[[71.208, 242.572, 64.864, -98.463, 118.918, 228.052, -198.253, 160.327], [240.223, 222.901, 201.527, 204.825, 162.773, 240.786, 210.019, 160.327], [240.223, 242.572, 201.527, 155.851, 162.773, 228.052, 193.980, 160.327], [240.223, 291.749, 201.527, 156.597, 162.773, 228.052, 193.980, 160.327], [255.182, 242.572, 175.337, 282.190, 162.773, 164.177, 193.980, 160.327], [240.223, 242.572, 201.527, 152.955, 68.799, 228.052, 199.381, 160.327], [240.223, 242.572, 245.566, 155.851, 189.864, 228.052, 193.980, 160.327], [240.223, 242.572, 201.527, 155.851, 162.773, 228.052, 193.980, 173.427], [240.223, 242.572, 212.715, 171.047, 162.773, 228.052, 193.980, 160.327]]
The largest entry is 291.749
The entry just left of the smallest entry: 228.052
Give the entry just left of 164.177.
A: 162.773

A =
[[ -80.3 -259.4  -64.9    3.8   90.1   20.5   -8.3 -176.1 -214.3 -185.7
    52.6  -13.6    3.6]
 [-108.7 -215.7  -18.5  -57.8   95.8    4.0   17.3 -119.9 -162.8 -137.4
     1.4   27.3   80.4]
 [ -60.6  -60.6  -61.1  -60.0  -60.4  -60.9  -61.1  -60.9  -60.3  -60.9
   -60.6  -61.3  -61.5]
 [ -63.3  -58.8 -132.7  -47.0   25.3  -98.1  -93.7  -93.8   36.4 -131.9
   -43.4 -103.1  -51.4]
 [ -44.9    8.9  -92.1  -76.0 -125.9  -62.4  -57.9  -80.1  -97.8 -104.8
   -37.8   33.6  -49.3]
 [ -42.0   38.4  -98.2  -93.2 -142.8  -77.4  -65.1  -67.5  -68.6  -97.1
   -51.2   32.3  -45.2]
 [ -46.1   53.9 -130.8 -218.6 -109.7 -130.5  -64.8  -52.6   67.6 -128.9
   -74.5   28.1  106.4]
 [ -30.1   77.0  -96.3  -66.3 -191.4  -84.5  -86.8  -47.5  -64.7  -58.5
   -69.8    0.7 -120.2]
 [ -77.4 -100.4   11.4 -149.3  -66.1  -56.3  -23.5   -7.5  -42.3   10.1
  -106.0  -69.7   38.6]
 [ -67.0  -52.5  -91.9  -16.1   -6.3  -78.9  -86.6  -70.8   -9.4  -80.2
   -59.3 -102.7 -103.6]
 [ -53.9  -35.4  -90.9 -171.4 -115.2  -25.0   16.1 -135.4 -197.2 -208.4
    25.5  216.1  149.2]
 [ -92.9  -22.0  -35.0    7.1  -18.3  -48.8  -49.4  -48.9  -83.6  -48.7
   -69.7   -9.6 -105.1]
 [ -47.7  -19.6  -85.9  -82.9 -101.7  -68.5  -63.0  -71.4  -66.6  -88.8
   -49.2  -15.0  -44.4]
 [  -0.5  -47.2  -65.5   -2.6 -213.7  -52.7 -114.7  -47.9 -113.9   17.1
   -69.3 -179.0 -249.7]
 [ -88.0  -75.7  -73.2 -170.3   25.5  -90.0  -31.0  -61.0   32.7 -115.0
   -66.3  -11.8  126.6]]
Which number is the entry just left of the centre entry? -84.5
Which number is the entry just left of -13.6? 52.6
The entry just left of -75.7 is -88.0
The entry just right of -52.7 -> -114.7
Which number is the entry just left of the smallest entry? -80.3
The entry just right of -102.7: -103.6
The entry just right of -78.9 -> -86.6
The entry just right of the largest entry -> 149.2
The entry just right of 0.7 is -120.2
The entry just right of -96.3 is -66.3
Which number is the entry just right of -162.8? -137.4

m = [-70 -52   1 -40]
Read off the third smallest entry.
-40
The first entry is -70

[[ 25  17   4  -8]
 [-66  -4 -15  85]]
Indices start at 0.
Read off the entry just left of the largest entry.
Answer: -15
Read off the entry directly above the largest entry.
Answer: -8
The entry in row 0 and column 0 is 25
The entry just right of 17 -> 4

Questions about the row below.
1) Which number is the second entry from the right?
2) Which number is the last entry?
3) Which number is the entry at the centre?
4) Which number is the 2nd entry from the left?
5) Which number is the first entry?
6) Which number is the 3rd entry from the right?
7) Which number is the entry just left of 0.11?
array([-0.19,  0.19,  0.22,  0.08,  0.21,  0.11,  0.05, -0.16,  0.17,
        0.14, -0.08])
1) 0.14
2) -0.08
3) 0.11
4) 0.19
5) -0.19
6) 0.17
7) 0.21
